A small network was shown many inputs. Here are its activations along a few directions, one row for each input.
Each table varies a few parts of the input and shows all the possible inputs, shuffled.
Descriptions start from the smaller parts, as in this example, which fits no table here: line(6) and (point or (values(2) and ring(5)) or ring(11)).
Shared parts are said once, and a part with two or three values counts as separate values.
(in the rows, 128 means zero)

Other details of the inputs shift rows strongly along three fixed directions, in all tables alike. That doesn't count.

A family of inputs:
x1: [158 125 106 119 173 134 174 114 148 136 117]
x2: [ 87 146 117 151  85 153 102 132 116  79 144]
x3: [127 102 109 113 129 149 111 118 131 115 117]
x4: [ 72 104  89 112 137 167 121 165 118  78  94]
x5: [157 133 112 119 175 137 170 105 141 140 130]
x6: [188 135 166 134 102  74 100 101 118 208 139]
x7: [136 120 149 122 114 110 104 128 128 172 122]
x8: [127 116 125 146 137 129 113 146 139 166  98]
x9: [182 120 130 134 167 155 190 137 138 122 116]
x10: [130 122 138 126 122  97 124 150 119 139 108]
x11: [105 152 181 172 111 161 146 114 143 100 146]
x12: [147 103 114 113 175 137 161 120 153 149 142]
x13: [158 107 130 135 114  97 101 131 105 149 130]
x14: [142 123 118 110 178 137 167 120 148 153 135]
x15: [100 157 167 160  68 108  92  73 105 117 183]
x16: [106 141 173 115 112 126 134  49 144 117 217]
x17: [162 150 135 137 114  98 121 148 113 144 128]
x18: [130 121 134 124 129 104 115 160 112 145 102]
x19: [147 135 125 104 178 149 206  28 157 107 232]
x20: [139 133 132 131 119 101 125 177 127 137 104]
x21: [ 98 149 141 131 104 143 109  92 129 104 131]
x22: [102 168 174 160  71 104  93  70 104 118 184]
x23: [ 98 142 133 137  99 132 118 141 123 108 156]
x24: [ 80 135 135 145  93 144 101 136 126  83 159]
x25: [ 90 132 115 151  88 154  95 135 118  72 143]
x26: [127 108 125 123 123 112 114 155 111 147 116]
x27: [ 91 137 104 129 151 179 155  84 146  82 148]
x28: [ 71 119  95 137 151 181 125 158 145  94  72]
x29: [146 143 142 131 114  99 116 163 118 156 135]
x30: [127 124 138 118 128 121 107 147 130 153  92]
x31: [154 141 124 137 114 103 126 156 120 129 111]
x32: [136 126 148 120 122 111 104 132 128 169 114]
x33: [148 146 148 133 118  93 120 164 121 154 128]
x34: [147 116 123  83 164 123 168 125 145 140 122]
x35: [166 130  98  98 155 127 165 143 120 122 146]
x36: [143 124 126 125 118 116 111 134 130 143  84]
x37: [134 137 150 152 131 107 126 129 145 167 108]
x38: [134  95 127 126 124 108 103 159 112 145 114]
x39: [142 118 113 153 131 132 110 135 132 158  94]
x40: [165 116  99  66 181 144 186  94 138 126 153]
x41: [ 89 108  82 123 127 158 125 158 117  66  73]
x42: [ 87 116  84 119 130 164 122 152 112  68  88]
Description of these inputs: values(2) and (point or (line(4) and line(5))).
The inputs of x31 and x20 match in every part but the values(2) part. If x36 is changed in the same way as x31 into x20, which row does it become? -> x34
The inputs of x19 and x12 match in every part but the values(2) part. If x2 is changed in the same way as x19 into x12, which row does it become? -> x23
Change only the values(2) part in x32. List by row number the other rows that result. -> x40
Change only the line(5) part in x26. List by row number the other rows that result. -> x4, x10, x18, x38
Start at x25 and move only the line(4) part, one step at a time. The first step leads to x13. Which rows follow, in order? -> x3, x19
